Questions about the grid below.
1) Give the entry in the top-left corner.
2) Give the last entry, reading row by row.
3) Give the largest entry in the last column.
4) Give the third entry on the diagonal from the top-right corner.
5) Give the fifth entry from the end, reading row by row.
6) Give the entry just right of the smallest entry.
7) Give the largest entry in the first column.
8) Give the entry directly above -74.
[[ 40  17 -55  27  27  73  63]
 [ 13 -64  -7 -60  39 -51 -30]
 [ -4 -20 -66 -18   7  40  56]
 [  4 -26 -55  48 -33  25  -6]
 [ 62 -65 -56 -72  56  74  -9]
 [-47   6  36  29  62  39 -19]
 [ 74   8  -5  48  65 -69  30]
 [ 31 -74 -19  12   3 -14 -68]
 [-16  29 -19  12 -58 -31 -63]
 [  9 -32  51  23  -6 -57  41]
 [-68  -3  44  65  14   0 -12]
 [-22  63 -32 -16  10  62  53]
 [-47  -1  71  27 -63  22  51]
 [ 10  53   7  -3 -76 -36 -27]]
1) 40
2) -27
3) 63
4) 7
5) 7
6) -36
7) 74
8) 8

Read these off the grid that follows. Counting starts at 1.
1) Give the minimum.
2) Give the bottom-right entry.
3) Give the entry just right of -50.
4) Give the top-right entry.
5) Give the entry just right of the centre entry.
6) Give the entry just right of the smallest entry.
7) Give the entry at row 1, column 1.
8) Give the entry at row 2, column 1.
[[ 20  -4   1 -65   1  57  24 -53  19]
 [ 21   4  -5 -71  -4  61  18 -48  39]
 [  3  -1 -38  33  -1  -5 -51 -31  42]
 [  4  -1 -35  34  -1  -5 -50 -33  41]
 [ 18   2  -3 -77   1  61  21 -53  35]
 [ 11  -3  -1 -66   5  54  19 -57  37]
 [  1  42 -22 -14 -27  52 -11 -67 -22]
 [  4  26 -15  -7  -9  64 -12 -52 -19]
 [  0  24 -33 -15 -23  53  -5 -51 -26]
 [  3 -11 -53  34   0   8 -51 -21  42]
 [ 18   4  -4 -78   1  62  19 -53  37]
 [  0  37 -22 -15 -27  56  -8 -71 -19]
 [ 21   3  -5 -71  -3  61  17 -48  37]]
1) -78
2) 37
3) -33
4) 19
5) 52
6) 1
7) 20
8) 21
